These are the activations of a small neural network, seen along a few directions. Each row is one input.
Each table varies a few parts of the input and shows all the possible inputs, shuffled.
Descriptions start from the smaller parts, as in this example, which fits no table here: one of 5 places around a ring, together with either a single point or one of 11 places around a ring or (one of 3 separate values, together with one of 4 places along a line).
Shared parts are said once, and a part with two or three values counts as separate values.

Other details of the inputs vary at random and push rows far along two fixed directions, the same in every table; ignore that.
These rows show it; all are for the same input, with only those details redrawn:
[  7  20  19 -11   6 -19 -43 -26  -4  -3  -8 -11]
[ -1  -9   0   5  -2  -6   4 -10  -1  -6  -1  -9]
[ -5   7   4   2  -8  -9  -6 -15  -9  -3   1  -8]
[ 23 -19  16  -8  27 -14 -33 -17  18 -11 -17 -15]
[ 19 -37   4   2  22  -7  -5  -7  20 -13 -13 -14]
[ 10 -33  -2   7  11  -4   9  -5  12 -11  -6 -12]

Table:
R1: [-35  11 -12  10 -38  17  20   6 -18  12  10   8]
R2: [-10  17   6 -10   3 -14 -31 -16  -2  -3  -8  -2]
R3: [  5 -18   6   6  21  -5  13  15   9   4  -7  12]
R4: [  5 -22 -17  10 -10  16  27   4  -3   6  -4  -6]
R5: [-21  11 -14   2 -10   3   6  -6 -11   6  10   3]
R6: [ -6 -21  -7  11 -11  17  19   4   7  11  -3  -3]
R7: [  4  22  11 -18   8  -9 -47 -21  -9  -2   2  -2]
R8: [-31  57   4 -16 -26  -5 -22 -23 -37  10  20   4]
R9: [-25  19 -15  14 -16   6  35  23  -7   6  15  -1]
R10: [-11  -1 -15   6 -12  -3  36  25   5   4  12   4]
R11: [  1 -15 -14  12  -3   6  18  -4  -2   2   9  -6]
R12: [-2 -7 -8 -2  9  1 -8 -6  3 -1  1 -1]
R13: [ 26 -18  10  -9  27  -6 -30 -16  15  -4  -9 -13]
R14: [-17  66  11 -14 -29   5   2 -24 -15  -4  16  24]
R15: [ 14 -24  -4   2  19   1  -3  -8  15   0  -5 -10]
R16: [ 31 -23   7 -12  19   5 -23  -9  12   0 -20 -14]
R17: [  6 -18 -16  10 -10  14  22   3  -3   7  -6  -6]
R18: [-15  73  31 -25 -14 -26 -63 -41 -30   9   1  -7]
R19: [ 18 -27   9  -7  15   9 -34   0  18  -5 -16  -3]
R20: [-14  10 -13   6 -20  -4  33  24  -3   5  16   5]
R21: [-34  30   0   8 -27   0  39  12 -34  14  23  19]
R22: [ 11 -20   9  -9  14   8 -33  -2  17  -1 -18  -3]
R23: [-21  12 -19  10 -31  15  33  -1 -21  18   5  -1]
R24: [  5 -17   1   4   5  -6   1  -9   5  -8  -4 -11]
R25: [-25  36   0   3 -23 -10  -4 -18 -20  10   6  -3]
R26: [ 12 -26 -11  -7  12  11  -4   3  10  -1 -17  -4]
R27: [ 12 -31 -11   3  20   3  -5   0  14  -9  -4  -3]
R28: [ 8 -1 -2 -4 -1 -8  9 20  8 -4  8  0]
R29: [-12  36   9  -9  -6  -3  -5   9 -11   1  12  -6]
R30: [ -5   8 -12   7 -16  -6  25  23  -1   1  14   5]
R31: [-14 -14  -6   7 -22  18  13   8  -8   2   6   3]
R32: [ 3 -9  6  5 10 -4 16 15 -3  1  3 12]
R33: [ 23 -30   2  -1  20 -11   8  21  19  -4  -2   8]
R34: [-32  67  15  -2 -21  -4  -5  -1 -40  13  19   9]
R35: [ -4 -21  -6   8  -9  15   1   7   4   0  -4   2]
R36: [ 19  -1   6  -8  18   7   0 -12  33 -16 -11  16]
R37: [ -6  -1 -14  17  -4   6  29  27   2  -4  10  -3]
R38: [-11  11 -14   5 -24  12  19  -4 -18  15   1  -3]
R39: [  7  -6   6  -7  15 -12 -33 -11   7 -13 -11  -5]
R40: [ 22 -11   2  -4  18  10  10  -8  34 -20  -9  16]
R41: [ 14  19  19 -36  14  -2 -58 -20  -5   2 -18  -7]
R42: [-17  -6 -11   6  -7  -3  10  -2  -3  -6  -1  -1]
R43: [ -1  -5   0   3   4  -8  -5 -12   4  -1  -7  -9]
R44: [  9  12   5  -1  12  -3 -12  15   6  -6   1  -8]
R45: [ 19 -35 -12  -5  15  13  -3   5  12  -5 -16  -5]
R46: [ -6  26   6 -14 -10 -11  -1  12  -4   3  13   1]
R47: [ 21 -18   2 -17  16   6 -26  -4   7  -5 -18  -6]
R48: [-15   2 -10   8 -11  -6   1  -4  -9  -7   2   1]
R49: [-22  52  11 -13 -28 -17   1   3 -30  16  23  17]
R50: [ 2 -3  1 15 16  3  9 17  1 -2 -1  4]
R51: [  0  41  17 -15  -9 -23 -24   1 -16  10  12  14]
R52: [ 27 -17  13 -20  22   4 -26 -13  11   2 -21 -15]
R53: [-4 -3  1 11  8  5 19 18 -5 -3  6  4]
R54: [ -5 -21 -13  17  -7   0  26  -1   0  -6   3  -7]
R55: [  6  42  26 -27   9 -15 -61 -35 -11   9  -2 -10]
R56: [ -6  -1   9  -4 -13  12  -3  -6  -4  10  -1  -5]
R57: [  9 -10  20 -20  13   6 -42  -8  11  -1 -14  -5]
R58: [ 16 -10  12  -3   4   7 -28  -8   9   5 -12  -7]
R59: [  1  16  -6   4 -13  12  27  -7   6 -15   9  23]
R60: [-6 -8 -4 16 11  7 26 20  2  1  2  5]
R61: [ -7 -21 -20  10  -2   9  20   4  -2  -5  10   0]
R62: [ 29  -8  10 -11  21   7  -4 -12  32 -24  -9  15]
R63: [-7  6  3  9 14  2  8 13  0  5 -1  5]
R64: [-15  22   5   3 -33  10  -3  -8 -21  15   9   0]
R65: [ 11  -5  -8   7  -1  13  29  -2  21 -19   1  20]
R66: [-13 -11 -19  14  -8   8  33  -2  -2   8  10  -4]
R67: [  0  20  16 -16   6 -17 -47 -21  -6  -9  -6  -4]
R68: [-12  -4 -12  17 -16  -3  21  -5  -8  -1   5  -5]
R69: [-3 -6 -1 14  3 -4 23 17 -6  4  3 16]
R70: [ -5  40  27 -29   8 -22 -66 -30 -11  -5  -8  -6]
R71: [ 17 -23   5  -5  21 -14   4  17  21   2  -6   9]
R72: [ -2  14  12   0   8 -11  -4   6  -8   9  -1  15]
R73: [ 16 -31 -13  -2  12  12  -3   5  10  -4 -17  -4]
R74: [ -7  -8  -3   9 -16  14   9  -1  -1  13  -1  -3]
R75: [ 1  5 -1  3 10  0  4 18 10 -2  1 -7]
R76: [ -3  -5  -4   3  -4 -10  25  19   1   7   9  14]
R77: [ -5   7 -11   5 -16  -4  25  24  -3  -1  16   3]
R78: [ 13 -35  -2  11   2  14   3   4  15   4 -10  -6]
R79: [ 12 -27 -11  10  11   3   8  -4  11  -1   0  -8]
R80: [ -3  -3 -11  -7  -2  10  -4  -1  -3   5 -11  -1]
R81: [-13  10  -5  18  -3   7  26  18 -14   1  11   7]
R82: [  6 -13  -6   7  -1 -10  24  22   4   3   7  14]
R83: [ -9   3 -10  11  -9   7  32  25  -3  -5  15  -5]
R84: [ 18 -16  13   0  27  -8  -6  12   8  -2  -8  10]
Describe the family of inputs behind these rows.
Answer: one of 6 places along a line, together with either a single point or one of 5 places around a ring or (one of 2 separate values, together with one of 4 places along a line)
Changing only the place on the line of 6 turns R25 into R18. The same change can be made to R3. Which row results?
Answer: R21
Changing only the place on the line of 6 turns R39 into R42. The same change can be made to R44. Which row results?
Answer: R75
Changing only the place on the line of 6 turns R8 into R27. The same change can be made to R52. Which row results?
Answer: R17
Change only the choice among 2 separate values in R41. List by row number the other rows that result.
Answer: R52
A walk changes only the place on the line of 4. It starts at R78 and steps to R17. List the rest of the walk in order.
Answer: R79, R68
Change only the place on the line of 6 in R26. List by row number the other rows that result.
Answer: R41, R45, R47, R73, R80
Change only the choice among 2 separate values in R1. List by row number the other rows that result.
Answer: R6
Change only the place on the line of 6 in R13. List by row number the other rows that result.
Answer: R11, R15, R55, R66, R79

Table:
R85: [-17  53 -18  -8 -32  10  16  15 -26  15  11  16]
R86: [-22  43   8  10 -29 -23  20 -14 -32  11  14   7]
R87: [-18  27   4  -8 -28   3  -4  13 -21  11   9  25]
R88: [ -6  12 -13 -14 -36  34  -5 -70  -4 -12  -8  24]
R89: [-35  45   9  11 -19 -14   5  -6 -26  -4  18  13]
R90: [ 49  21  18 -27  29  -4 -46   1  24   1 -21 -12]
R91: [ -2 -42   1  19  19  18  27  21  12   2  -7   7]
R92: [-19  21   2   8  -4  -5   7   6  -2 -15  20   5]
R93: [  0 -32  -4  16  -7  -7  47  18  20 -16  13   2]
R94: [-14  33   8  10   9 -17   1 -16 -23   2  -3   3]
R95: [ 37  -5  35 -14  34 -11 -50 -13  18  19 -19  -2]
R96: [ 32 -63  18   4  52  13 -12  21  41 -12 -28   0]
R97: [ 18 -13   7 -16  12 -10 -63 -19  27   4 -32 -38]
R98: [ 21  26   8 -15  40 -13 -34  -7  20 -19  -6 -10]
R99: [-21  52  -4  -1  -6  -4   4  -1 -13  -8  25   1]
R100: [ -4  23  14  -3 -24   3  -1  11  -9  11   7   9]
R101: [ 30   4  37 -17  29 -34 -50 -15  23 -11 -14  -4]
R102: [-22  38  12   7 -30 -24  15 -10 -24   7  16   8]
R103: [-19  22   3  -1 -17 -21   4  -1 -16  -2  12  20]
R104: [-13  49   1  -3 -41   8  13  13 -23  14  18   8]
R105: [-13 -36  -8  23   9   3  46  22  18 -23  12   4]
R106: [-11   2  10 -20  11   5 -48 -17  -1   4 -16 -32]
R107: [-31  44  10   6 -29  11   0  11 -28   9  13  15]
R108: [ 20 -46  -4   8   3  17  35  33  28  -5  -4   1]
R109: [ 17 -34 -29  14  11   3  66  23  32 -18   8 -10]
R110: [-20  55  -6   2 -22  16   5  13 -26   5  12   8]
R111: [-18 -52 -28  -4 -13  19  30  10   1   5  -5 -22]
R112: [-14  20   5 -13 -29  -3 -14 -22 -38  16  12 -26]
R113: [ 10 -32 -27   0  15   1  42  21  24 -17  11   6]
R114: [  8   6   2   9  10  -7 -64 -23  -2  -1 -16 -24]
R115: [ -4  -7 -34   4  -2   0  50  18   7 -11  15   6]
R116: [  1 -55 -20  26   8  13  20   3  -7 -12   0 -23]
R117: [ 24  -2  31  -8  48  -4 -57 -10  14   9 -25   1]
R118: [ 32   8   8 -30  26   1 -42   9  16   0 -15   7]
R119: [-12  30   3 -12 -24   3 -12  13 -16  10   6  23]
R120: [ -5 -30 -10  19   2  28  40  35  12  -8   2   5]
R121: [ -1 -35 -22  19   9  -7  56   7  -6   0  -1  10]
R122: [ -7   9  -4   2   0   3   4  -2 -15  30   4  16]
R123: [ 36 -57  17   1  33   4   2  14  35   3 -20  -1]
R124: [ 30  27  16 -21  22 -21 -33  -9  22 -12   1 -11]
R125: [ 14 -25 -20  13  20  27  37  33  18 -11  -9  -4]
R126: [ 16  17  17 -11  22   9 -36  11   9  -7 -12  -1]
R127: [-21 -54 -23  15  -3  23  46   7 -17  -4   7 -25]
R128: [  6 -51 -26  16 -31  52  63 -42  25 -21  -9   7]
R129: [ 15   6  18  -1  37   0 -36 -10   4  17 -15   0]
R130: [-28  49  -3  -7 -32 -17  -1  -1 -21   0  27  19]
R131: [ -8  38   2  -4 -21 -14   9   0  -4  -4  23   1]
R132: [ -9  15 -15  19 -36  -5 -16 -14 -22  11   5 -20]
R133: [ 32 -24  23 -42  37 -13 -78 -29  -2   0 -23 -28]
R134: [-48  32 -26   3 -54   2  -7 -12 -32  20   4 -12]
R135: [  8 -40 -11  15   3  -2  48  22  30 -19  13  -2]
R136: [ -3 -43 -12   9  -5  16  40  30   5   7   0  22]
R137: [ 18 -47   9  12  52 -10   8   1  26 -17 -20  -4]
R138: [-39  42   6  13 -19 -14  13  -8 -32   0  17  14]
R139: [ 18 -46 -16  -3  25  -4  24  21  35 -22   4   5]
R140: [ -9 -45 -20  14  -3  -3  54  25  16 -16  13  14]
R141: [ -7  33   8   8 -13 -22  15 -16 -23  11   6   1]
R142: [  8  39   2  -9 -18   7   0  11  -8  10   7   1]
R143: [ 26  -3  25 -20  42 -35 -50 -21   9  -4 -23   7]
R144: [ 13  22  19 -16  34 -14 -44  -6  19 -20   0  -5]
R145: [-24  15 -18   4 -39  -3  -5 -16 -53  13  18  -6]
R146: [  2 -53 -10  11   6  14  38  26   9   8  -5  20]
R147: [-13  20   5  -2  -9  -1  -6  -2 -22  28   4  22]
R148: [-24 -41 -29  24  -9  21  24   8  14   0 -10 -29]
R149: [ 30   5  15 -32  26  -2 -54   8  17  -1 -17  10]
R150: [ 7 18 11  2  4 -2 -6 -9 -6 31  2  0]
R151: [ 27  -2  33 -12  16  -5 -38   2  17   8 -15   1]
R152: [-22  32  -5   3 -40  42   2 -68 -12 -14  -2  13]
R153: [ 25 -19  23 -36  27  -7 -68 -21  25   4 -31 -43]
R154: [-23  27   6  -3 -14 -24   0  -9 -24   3  11  21]
R155: [ -9  17  -5   9 -36  -5  -7 -19 -40  12  14 -21]
R156: [  3 -60 -39  26  -6   6  14   5   5  -4  -7 -13]
Changing only one part turns R97 into R148. The same change can be made to R135. Which row results?
Answer: R92
Changing only one part turns R98 into R115. The same change can be made to R127. Which row results?
Answer: R133
Describe the family of inputs behind these rows.
Answer: one of 3 separate values, together with either a single point or one of 5 places around a ring or (one of 2 separate values, together with one of 9 places along a line)
Change only the place on the ring of 5 in R155. List by row number the other rows that result.
Answer: R97, R112, R132, R153
Change only the place on the line of 9 in R147. List by row number the other rows that result.
Answer: R85, R87, R118, R119, R122, R136, R146, R149
Change only the choice among 2 separate values in R113. List by row number the other rows that result.
Answer: R118
